A small network was trained on invented records. Each row is its activation on one of them, seen along a few directions.
Records have a field called PUSOM. Each example row is followed by its value.
The word absent means that the record has no PUSOM.
The largest differences between rows may come from other fields.
In the rows, 500 means zero.
Random noise pushes rows far along 2 fixed directions. That doesn't count. These rows show it; they differ only by the noise:
458,406,331,827,464,121,680,275,237,455,251,512,496,333,275,590,752,452,543,543
514,498,364,686,476,280,536,387,433,469,427,502,481,470,447,559,650,459,554,566
453,447,443,575,406,282,503,516,567,536,331,388,334,520,505,648,597,536,408,588
495,516,468,470,415,401,396,600,714,546,463,380,323,622,634,625,521,542,417,606

531,517,400,532,419,367,382,513,618,538,568,417,384,609,601,577,551,531,500,628	lobir
662,637,363,624,610,582,422,364,431,367,787,708,717,498,499,317,537,383,766,509	zevuk
419,432,648,258,406,593,382,749,769,632,400,289,265,620,629,634,346,616,252,520	dip
547,552,517,477,573,648,480,496,452,456,599,553,623,476,465,419,445,438,610,428	naro
437,417,462,470,367,328,426,566,644,592,409,314,264,573,570,667,534,600,355,624	tun
425,434,620,451,496,550,629,535,402,508,331,502,510,414,386,485,458,525,420,395	timu
474,533,516,407,457,515,456,558,596,544,534,422,426,594,592,547,446,547,457,532	kofes
463,474,503,400,372,400,376,660,783,601,396,308,228,658,658,679,484,578,308,611	absent
487,488,524,440,537,595,443,572,581,495,552,455,494,540,534,499,418,503,450,506	dipuf
535,574,552,439,593,704,535,501,429,424,605,596,657,462,449,355,411,427,612,385	zop
676,656,358,595,606,535,330,387,521,500,868,616,643,618,670,435,538,404,698,598	vog
433,400,577,565,545,508,721,419,244,454,278,598,612,299,257,440,511,481,469,360	befez
473,423,333,764,481,192,595,308,287,482,393,480,500,408,343,573,679,473,536,576	koref
494,419,489,579,460,427,572,443,364,474,360,532,519,363,339,497,580,495,547,446	piru
350,353,623,348,371,477,552,655,581,571,227,312,285,485,438,626,419,624,265,469	kabaf
409,443,617,385,404,443,505,623,609,618,352,377,322,557,579,633,464,616,309,533	rerid
504,471,419,641,479,315,515,410,414,548,471,465,485,469,478,576,622,490,520,564	zanev
505,527,510,476,564,610,533,473,444,454,555,555,595,478,456,410,437,462,535,439	fozib
488,492,584,346,457,639,462,616,620,487,484,488,454,523,529,477,403,555,458,462	fakuf
540,556,416,496,495,475,366,521,630,516,671,426,460,624,639,532,501,499,535,601	davef
507,424,402,685,531,391,601,334,286,421,429,586,597,339,303,451,612,449,578,475	volab
551,559,552,439,592,685,460,536,526,480,632,577,614,531,548,398,408,455,529,450	rif
588,597,472,400,491,576,279,586,761,544,747,485,437,681,751,503,454,526,509,614	vifiv
607,654,416,427,510,596,327,498,649,490,806,539,532,662,695,443,456,486,637,574	rumeg

Which value of PUSOM does each new row have?
536,475,432,581,532,493,505,419,428,441,531,564,569,435,422,443,538,463,564,494	volab
432,466,611,396,514,619,571,581,484,485,411,470,505,454,427,482,403,518,439,411	zop
453,468,427,629,490,343,629,349,299,487,410,511,534,414,369,523,590,488,538,492	kofes
510,508,532,432,440,440,349,627,698,645,553,375,341,637,703,639,495,561,391,617	vog
354,332,687,448,452,482,713,572,363,536,126,467,429,322,294,541,474,563,305,368	befez
439,431,539,551,539,513,672,435,289,448,349,530,595,352,292,451,495,463,502,381	zop
452,392,416,699,460,228,594,364,352,514,347,496,458,385,383,587,672,526,467,571	vifiv
427,454,498,502,434,386,561,482,457,551,381,414,412,495,465,579,520,544,426,510	kofes
567,570,545,322,461,657,280,693,816,527,661,452,395,680,710,493,376,545,452,562	zevuk
532,514,423,625,480,356,495,440,517,472,481,537,486,485,530,537,638,488,545,571	absent
468,519,504,482,467,453,528,496,480,526,484,459,468,516,511,526,503,518,505,503	kofes
395,397,495,521,372,288,563,507,489,570,299,367,327,477,459,650,572,601,380,562	rumeg
543,495,285,747,514,279,539,259,303,437,563,563,579,422,395,492,677,443,662,577	tun
477,475,545,410,517,594,436,597,606,521,527,427,457,550,543,513,404,514,412,501	dipuf
505,565,590,354,465,570,412,621,664,575,574,462,416,620,678,535,426,562,443,532	rerid
525,536,460,437,464,485,341,566,685,564,642,406,390,652,679,576,474,545,461,619	vog
457,514,519,437,455,480,494,541,553,539,492,423,432,562,555,555,471,548,458,524	kofes
489,489,432,506,457,404,414,523,602,545,545,379,394,586,585,587,518,530,455,601	davef
582,553,468,456,536,635,382,532,606,447,677,550,556,554,572,415,450,472,577,513	volab
405,394,518,541,466,433,649,463,349,461,304,469,494,369,309,519,525,528,469,437	kabaf
482,456,356,719,480,257,636,271,239,466,420,552,556,372,331,514,668,476,601,522	rumeg
517,592,512,358,478,596,387,581,667,536,652,446,448,653,668,511,406,533,496,540	kofes
542,539,543,391,500,665,456,561,567,451,572,556,545,517,522,408,422,500,556,444	fakuf
580,539,437,516,551,589,425,463,521,437,654,578,586,507,514,408,487,454,598,504	volab
